A small network was trained on made-up records. Each row is its average activation on records with the value named, seen along a few directions.
Values that are neighbours, or in one group, have similar rows; names and order tell nothing.
Random noise pushes rows far along 6 fixed directions. That doesn't count. These rows show it; they differ only by the noise:
[ 182   -6  180  215  195  106   22  264   38 -344  134   29  -46  153
  -78  -49  196 -171  -43  263 -517]
[-291  159 -141 -251 -362   98 -460 -478   26  531 -162   61  142 -142
   66  395 -161  -78  174   39  191]
[-283  -69  181 -366   57   93  115   88  106  -22  161  234   89 -107
  224  -68  296  131  190  -13  227]
[ 324 -182  655   -9 -124   33 -620 -187  186 -266  167  221  169   68
   92  192  375 -267  459 -163 -483]
[-484 -179   25 -423   60   53  506  421  182  133  322  425  -51 -207
  169    4  325  148  -74  -25  498]
[-377 -273  221 -318   23  312 -454 -783   92   58 -160  -25  162  -36
   -1  177  323 -225  490 -245 -280]
[-158 -315  614   82   12   34 -230 -267  269 -560  136  145  154  275
  -73  -38  504 -363  402  -57 -819]
[ 430  -99  257  -91   98  137 -178  376   49   32  273  270  -69 -172
  114  213  250  -52   31  -47   51]


P, 25 values:
p4: [ 272   66  -44 -119   61  -12  -49 -129 -186  -96 -152   81 -115 -145
   37  -20  -90  175   49  -19  384]
p8: [-198 -122  143 -382  278    1  536  546  145    0  380  190 -144 -273
  186 -216  301  110   85 -132  468]
p21: [-187 -298 -332  -68  103  102  316   69   57  343   34  117  -71 -145
  -65    7  201  170 -300  -85   58]
p23: [ -40   90 -190  160  133  -88  271  -63 -154  140 -209 -431  -61  -15
  -97 -193 -324   61 -249  -24  -19]
p15: [ 328 -150  160  280  -82  230 -470   15   36  168   22  -55  -65   28
 -150  363   60 -376  -82 -223 -510]
p17: [ 363   39   -2 -125 -187  -88 -177   70  -33  165  -21  178   57 -165
   94   37  -21  451 -107  -95  471]
p12: [-250  186 -389  146 -298   28 -219 -138 -103  458 -252   56  -50 -142
 -269  428 -308 -187 -122  103  203]
p11: [ 322 -377  106   98  343  -97  287  219  -20 -392  136  125 -311   92
 -280  -12  183 -319  -50 -179 -166]
p14: [-119  -51 -265  -35  290  247 -225 -707 -209  259 -337 -576  -72  -36
 -168  123 -341 -332   94 -182 -138]
p13: [  31 -722  -36 -161  109   16  316  318  225  403  286  477 -297 -334
 -275  401  361 -413 -290 -439  131]
p16: [   4 -444   99  168   40   15  119  229  103   22  262  459 -326 -190
 -272  369  229 -398   15 -373  151]
p3: [ 577   93 -123  244  252  112  -69  119 -242  207 -130 -412  -31  -16
   98  -75 -259   26 -276   64 -327]
p22: [ 466  298 -173 -229  430  257  -65  289 -253  -85 -188 -163   39  -95
  225 -366   81  538  -14  272  275]
p2: [   4  240   63   18 -170 -295  134  -55  -15 -272  -12 -186  173  289
  170 -361  -54  230   71  235 -223]
p18: [ 131  316   20 -116   84   87 -219 -268 -209 -108 -290 -383  327   15
  377 -481  -62  604  311  -29  314]
p5: [-137 -120 -531   93  -46   22  376  222  -20  173  146  211 -298  -68
 -377  290   23  -50 -523  208  298]
p10: [  13  389   18  206   51   39 -203 -165 -132 -304 -202 -390  169  112
  123 -358 -271  267  120  292  -61]
p19: [ -96   62 -220   78 -413 -403  323  180   56    5  137  215  -13   87
  -44   75 -172  189 -213   15  410]
p9: [ 652  157   -8   82 -163 -406  158  512  -18   79  208  193 -144  -85
   87   61 -315  188 -248  -42  373]
p25: [ 435  -89  130  311 -415 -130 -382  515  170  260  347  460  -98  -96
 -124  564  -56 -414 -247   37 -133]
p20: [-491  164 -304  463 -234 -164  279 -374 -104 -155 -217 -306   34  378
 -255 -106 -365  -76 -279  219 -339]
p1: [  49  -92  280 -308   52   63  -72  -29  163 -100  107  -55  310   82
  367 -258  277  355  169 -239   70]
p7: [  62  389  263   64 -119 -110 -190  -47  -74 -136  -20 -249  232  183
  369 -228 -238   28  273  114 -243]
p24: [-423 -133  -67   55  599  130  476 -162 -118 -622 -258 -363 -152  325
 -237 -439   94 -277  165   57 -532]
p6: [-447  -35  274 -140 -336 -197 -142 -221  314  -27   15  144  107  -79
   14   34  -58   29  292 -407  408]
A value of P combines one of 5 hidden first parts with one of 5 second parts; all combinations occur once.
Question: p20 and p19 share the first part; p20 and p3 share the second. Which value has the first part of p3 and the second part of p19?
Answer: p2
Question: p18 and p17 share the first part; p18 and p1 share the second. Which value has the first part of p1 and the second part of p17?
Answer: p21
Question: p12 and p10 share the first part; p12 and p24 share the second. Which value has the first part of p24 and the second part of p10?
Answer: p14
Question: p15 and p22 share the first part; p15 and p6 share the second. Which value has the first part of p6 and the second part of p22?
Answer: p4

M, 25 values:
m5: [ 209 -175  296  272 -289 -163  -20  161  146    2  264  159   38   56
  -28  182  140    4 -134 -324 -190]
m22: [ -13  274  138   13 -441 -194 -172   27  108   36   45  144  262  193
  139   23   41  288  -70  272   50]
m20: [-216  112 -177  -24  132  -80  668  364  -28   85   25 -162 -167  -57
  185 -267 -245  202 -198   62  510]
m25: [ -74 -317   -5  370  219  200  -71 -323   12 -378 -102 -101 -119  127
 -389   74  119 -170   -2 -197 -400]
m9: [  66  -23  -68  -41  142 -148  205  -20  -51 -129 -111 -101  -74   75
  -47 -190 -191 -106   61  -20  -72]
m21: [ 379 -272 -241 -394  845  520  327  287 -264  117   26 -396 -198 -306
  161 -321  219  258 -216 -104   48]
m4: [-230  -51  475    0 -257  -37 -256  -75  209 -383  106  161  296  232
  131 -104  356  -36  283  140 -472]
m13: [ 159 -241  598 -107 -178 -671  418  592  319 -490  458  647   47   52
  211 -262  402  271  251 -301  280]
m18: [-679 -154  497 -204 -463 -228  -30 -244  326 -248  183  309  390  173
  276 -164  351  308  303 -250  238]
m17: [ 142  312  -35   60  153 -130  208  208 -225 -510  -94   60  140  242
  112 -457  102  397   33  454  -98]
m16: [-446  385  178 -637 -325 -340  -13   78  132   69   28  457  449 -198
  435 -188   45  475  419  205  802]
m1: [   0  122  310   81   99  -85   66  223   16 -335  146  -70  -43   93
  204 -154  -54  -89  134    2   43]
m19: [ 312   24 -176   34  -15  113 -296  -17    4  295   51   68 -231  -40
 -100  319 -152 -463  -13   74 -251]
m23: [  45  124 -452 -213  282  214   23  117 -220  444 -176  -96 -271 -376
 -149  223 -390 -135  -98   39  421]
m14: [ 203 -437   83 -276  568  353  -62 -432 -175   37 -224 -317   -1 -276
   39 -101  308  263  297 -683  362]
m6: [ 108  188   80  466  160  263 -230  148  -88 -334  -18 -190  -44  235
  -75 -109  -10  -92  -58  244 -530]
m24: [-261  163   10 -345 -408 -297 -195 -283  -47   59 -112  228  153 -119
  174    5  -17  326  349  -24  682]
m7: [ 150  374   15   45  242   20  -83   20 -219 -537 -235 -149  126   80
  153 -509    8  199  398  383   42]
m2: [-667   38 -134 -551  476  458  347 -414 -136   13 -233 -407  167 -135
  268 -542  275  230  240  119   21]
m8: [-372  204 -589  309 -446 -380  607  559  129  403  148  201  -23  100
 -207   87 -366   64 -912  487  -40]
m12: [ 451  130 -152 -187  117  -31  121  114 -174   35   32 -130  -56   25
  208 -225 -105   40  -28  174   35]
m10: [-199   32  -21  207  -21  -17   -4 -318   35   23  -92 -450  136  217
  -55    6 -235 -203 -117   -1 -424]
m15: [ 222  245 -100  256  291  306 -148  104 -199 -125  -65 -181 -109 -101
  -94  -37 -169   12   -7  197  123]
m11: [   0   33  228  134 -198  -65   40  502  192  147  336  176  -55  -49
   60  228  -46 -170 -174  -66   94]
m3: [ 222  -63 -165 -153   78   25   -9 -276  -60   53 -152   -3  -95   65
  -85   -6   11   90  -30  -71 -189]
M is arranged as a network in which each value has 4 neighbours.
Question: List every value one step from m6, in the order listed.
Answer: m4, m18, m15, m11
Question: List every value one step from m12, in the order listed.
Answer: m9, m21, m19, m3
Question: List every value one step from m24, in the order listed.
Answer: m25, m13, m17, m7
A value of M combines one of 5 hidden first parts with one of 5 second parts; all combinations occur once.
Question: m7 and m13 share the first part; m7 and m15 share the second. Which value has the first part of m15 and the second part of m13?
Answer: m14
Question: m10 and m5 share the first part; m10 and m12 share the second. Which value has the first part of m12 and the second part of m5?
Answer: m3
